A small network was shown many inputs. Here are its activations along a few directions, one row for each input.
Each table varies a few parts of the input and shows all the possible inputs, shuffled.
A made-up example of a description, with smaller parts first: one of 2 separate values, together with either a single point or one of 11 places around a ring or (one of 4 places along a line, together with one of 5 places around a ring).
Shared parts are said once, and a part with two or three values counts as separate values.
(in the rows, 128 means zero)

Other details of the inputs shift rows strongly along two fixed directions, in all tables alike. That doesn't count.

Rows:
row 1: [ 68 113 145 130 157 111 134 140  98 132 188 121 185  71 114]
row 2: [137 212 183 106 156 120 167 160  67  52 122  74 158 161 160]
row 3: [164 196 139 113 130 128 146 102  62 137  87 117  83 194 145]
row 4: [115 173 138 110 149 126 109 182 132 144 147 123 150  53  90]
row 5: [132  96 116 145 156 148 110 140 160 121 137 162 128  84 109]
row 6: [105 158 121 110 149 110 140 187 152  92 176 106 161  40 109]
row 7: [ 86 159 144 121 141 120 101 191 113 144 150 106 166  71  93]
row 8: [154  72  78 142  96 141  79 109 205 190  67 175  95 101 108]
row 9: [148 225 188  91 129  82 197 122  42  68 146  78 142 187 164]
row 10: [151 143 167 129 138 125 153  76  54 104 129 135 102 213 156]
row 11: [ 89 155 142 119 104  99 132 158 101 165 167 125 149  79  96]
row 12: [115  84  98 142 144 113 142 116 152 164 155 171 117  99 115]
row 13: [160 102 140 160 144 177 100  90 122  98  70 155 106 228 160]
row 14: [171 125  97 119 106 138 155  70 140 108  74 133  69 235 163]
row 15: [148  30  86 163 130 135  99 100 209 166  97 189 103  98 113]
row 16: [120 123 159 117 121 131 134 188 115 154 234  70 152  78 159]
row 17: [120 102  83 122 128  95 118 136 188 123 144 122 121  69 121]
row 18: [ 97  57  79 155  71 169  69  95 186 182  89 158 128 143 102]
row 19: [153 107 128 137  83 166 146  69 134  88  54 112 117 229 155]
Each input here is: either a single point or (one of 3 separate values, together with one of 6 places around a ring).
- Which other rows does row 14 become when the place on the ring of 6 takes its other values? List them by row number. => row 2, row 6, row 9, row 17, row 19
- Which other rows does row 14 become when the choice among 3 separate values takes its other values? List them by row number. => row 3, row 12

Rows:
row 20: [147 171 155 120 155 117 143 120  76 109 120 121 121 158 142]
row 21: [135 132 150 134 120 148 138 113 100 114 130 114 122 184 155]
row 22: [116  68  94 144 103 133 126 108 184 139 123 145 120 119 123]
row 23: [137  98 117 143 121 148 107 106 151 137 100 156 117 143 124]
row 24: [134 109 105 132 114 142 119 105 158 137 101 149 103 145 123]
row 25: [103 131 137 125 147 110 133 151 109 151 165 130 142  84 114]
row 26: [140 108 101 132 114 138 117 111 163 135 101 150 102 144 126]
row 27: [101 117 137 120 125 107 145 140 115 140 179 113 149  95 123]
row 28: [130 100 114 137  97 148 109 113 144 156 107 145 114 154 122]
row 29: [134 104 111 135 133 136 119 115 153 136 108 150 112 133 120]
row 30: [174 131 131 125 120 140 144  85 119  98  93 120  96 206 170]
row 31: [123  90 112 135 108 129 133 106 152 132 122 139 124 141 135]
row 32: [103 114 128 124 124 107 144 133 127 135 166 120 152  99 122]
row 33: [123 105 112 131 111 142 117 111 138 157 123 148 110 140 124]
row 34: [136 111 108 133 119 142 104 125 157 131 102 135 120 131 123]
row 35: [109 141 127 121 126 110 131 159 132 134 144 119 147  80 107]
row 36: [ 96 106 113 127 126 120 133 167 169 125 174 121 157  68 117]
row 37: [162 157 148 122 131 120 154 100  95  89 109 108 112 188 166]
row 38: [148 187 167 112 163 113 143 137  66  94 130 105 136 135 138]
row 39: [129 104 109 139 109 144 118 101 147 149 107 153 108 150 123]
row 40: [128 162 138 117 146 114 127 160 115 119 142 104 144  92 127]
row 41: [131 176 163 111 147 121 156 138  81  80 143  94 144 155 152]
row 42: [173 157 157 126 126 158 116  88  74 114  81 115  95 230 160]
row 43: [108 137 141 128 144 115 126 151 112 140 158 129 156  79 113]
row 44: [106 141 124 124 132 105 134 149 125 139 155 130 143  84 108]
row 45: [141 110 106 136 106 145 115 116 163 135  93 139 108 144 123]
row 46: [127 109 114 137 116 144 104 120 148 140 103 139 125 133 124]
row 47: [140 117 111 133 112 139 117 127 166 139 104 134 113 132 127]
row 48: [151 102 105 137 130 143 118 113 163 135 103 150 103 142 127]
row 49: [119 135 134 126 146 113 125 154 134 125 147 128 143  76 114]
row 50: [140 186 176 116 143 124 160 127  50  84 141  91 142 185 160]
row 51: [119 150 122 116 140 104 139 158 131 132 159 121 137  76 117]
row 52: [134 193 168 111 140 116 148 134  63 115 129  97 137 149 137]
row 53: [108 137 138 126 134 123 144 144 116 111 157 112 156 119 133]
row 54: [105 136 135 123 149 107 135 150 111 143 160 131 149  83 110]
row 55: [ 94 121 115 128 132 113 116 167 149 143 154 123 156  50  99]
row 56: [125 143 135 122 151 112 127 159 131 126 153 123 147  73 118]
row 57: [126 151 134 121 155 103 137 151 114 119 144 126 135  98 122]
row 58: [116  73  97 144 104 149 117 126 194 126 124 145 129 126 124]
row 59: [143 155 146 127 132 142 122 111  91 121 106 114 124 168 138]
row 60: [130 107 112 135 104 146 115 112 154 144  94 144 114 148 123]
row 61: [130  96 128 139 120 147 105 115 139 150 121 150 116 137 124]
- Changing only one part turns row 52 into row 45. The same change can be made to row 43. Which row results? => row 49
- What do these inputs look like to the network? => one of 6 places along a line, together with either one of 2 separate values or one of 5 places around a ring
- A walk changes only the place on the ring of 5. It starts at row 25 and steps to row 61. List the rest of the walk in order. => row 42, row 28, row 33
- List by row number the other rows that have the place on the line of 6 in common with row 41. => row 22, row 24, row 29, row 35, row 38, row 55
- Which other rows does row 53 become when the choice among 2 separate values takes its other values? List them by row number. => row 31
- Which other rows does row 32 become when the choice among 2 separate values takes its other values? List them by row number. => row 50

Rows:
row 62: [ 95 118 113 124 137  95 134 149 132 164 169 138 147  50  96]
row 63: [142  88  97 140 107 138 127  88 170 138  90 163  97 159 128]
row 64: [110  74 109 146 111 138 107 112 159 168 118 162 124 116 112]
row 65: [ 90 112  98 130 119 116 120 162 174 141 143 127 154  65 104]
row 66: [106 140 149 120 120 121 162 134  94 120 180 103 141 149 146]
row 67: [120 147 161 112 127 106 167 141  89  94 181  74 159 128 159]
row 68: [129  78 109 148 125 151  94 127 169 160 119 160 117 113 117]
row 69: [127 204 173 111 146 123 142 153  64  98 134  88 156 134 134]
row 70: [121  93  94 138 129 122 121 146 185 145 138 153 123  75 111]
row 71: [127 194 165 109 145 111 131 160  63 122 140  92 145 121 125]
row 72: [103 100 107 136 140 116 123 159 174 130 159 137 148  60 109]
row 73: [123 166 133 113 130 104 138 156 122 122 140 107 136  93 118]
row 74: [111 175 167 115 153 105 151 142  63 100 157 105 158 122 130]
row 75: [195 155 142 127 142 155 124  81  94 112  71 134  75 220 161]
row 76: [186 148 158 134 140 172 118  81  91  84  72 128  98 237 170]
row 77: [152 102  98 132  98 157  93 100 167 157  78 151  90 161 123]
row 78: [137  83 104 142 108 147 125  84 166 122  87 154 108 174 133]
- What do these inputs look like to the network? => either one of 2 separate values or (one of 3 separate values, together with one of 5 places around a ring)
- Which other rows belong to the same alternative as row 66? List them by row number. => row 67

Rows:
row 79: [ 92  88 117 139 119 127 125 133 151 148 152 152 146  95 107]
row 80: [ 95 117 137 130 132 119 126 173 134 137 179 115 164  63 114]
row 81: [109  70  95 142 110 125 119 111 173 155 131 146 126 101 116]
row 82: [143  90 128 144 121 153 115 102 142 128 115 143 114 166 143]
row 83: [104 150 151 125 131 121 141 147  97 124 153 115 156 113 121]
row 84: [108  49  84 150  82 148 112 110 201 175 114 171 111 123 107]
row 85: [133 180 131 114 169 112 120 161 104 132 127 126 131  93 108]
row 86: [108 159 150 117 124 118 142 146 100 129 152 110 148 117 118]
row 87: [155 188 169 116 144 127 153 125  75  72 115  94 135 175 159]
row 88: [113  72 101 144 117 134 121 126 188 130 129 154 135 101 118]
row 89: [120 138 138 127 128 125 127 129 108 118 128 107 147 131 135]
row 90: [ 85 119 113 123 145  96 142 167 143 141 190 127 151  49 105]
row 91: [133 143 144 121 123 135 127 140 114 124 143 108 132 132 137]
row 92: [158 180 148 114 132 142 138 110  84  93 104 103 106 208 159]
row 93: [152 105 105 143 116 160  91  97 156 160  62 177  87 158 110]
row 94: [ 88 128 125 120 123 103 128 164 135 143 165 105 163  61 107]
row 95: [105  94 104 130 110 114 124 134 160 156 141 130 136  89 115]
row 96: [168 104  95 145 118 153  93 102 180 137  54 169  86 150 116]
row 97: [133  73  96 149 114 161 108  91 175 132  96 162 101 177 137]
row 98: [104 133 137 123 143 102 134 141 108 124 160 112 159  92 124]
row 99: [159 166 163 120 136 130 156  90  62 102 109 120 106 209 156]
row 100: [146 199 165 100 151  95 171 146  70  87 150  88 141 130 147]
row 101: [159 222 167 103 171 103 129 136  45 110 108  98 130 129 134]
row 102: [176 168 161 116 130 137 144 102  76 106 112 105 102 204 169]
row 103: [145 112 115 133 105 149 124 110 162 115  95 131 113 163 137]
row 104: [120 130 140 122 144 109 143 149 111 131 177 116 145  88 128]
row 105: [103 119 122 123 140  95 151 159 146 124 173 124 153  55 112]
row 106: [132  81  96 149 102 171 103 100 176 131  89 154 104 179 137]
row 107: [171 127 117 132 112 157 128  75 129 115  74 137  76 234 163]
row 108: [123 138 128 127 149 120 104 165 137 160 141 138 135  54 100]
- Changing only one part turns row 92 into row 86. The same change can be made to row 85. Which row results? => row 93
- What do these inputs look like to the network? => one of 5 separate values, together with either a single point or one of 5 places around a ring
- Which other rows does row 81 become when the place on the ring of 5 takes its other values? List them by row number. => row 89, row 94, row 95, row 98
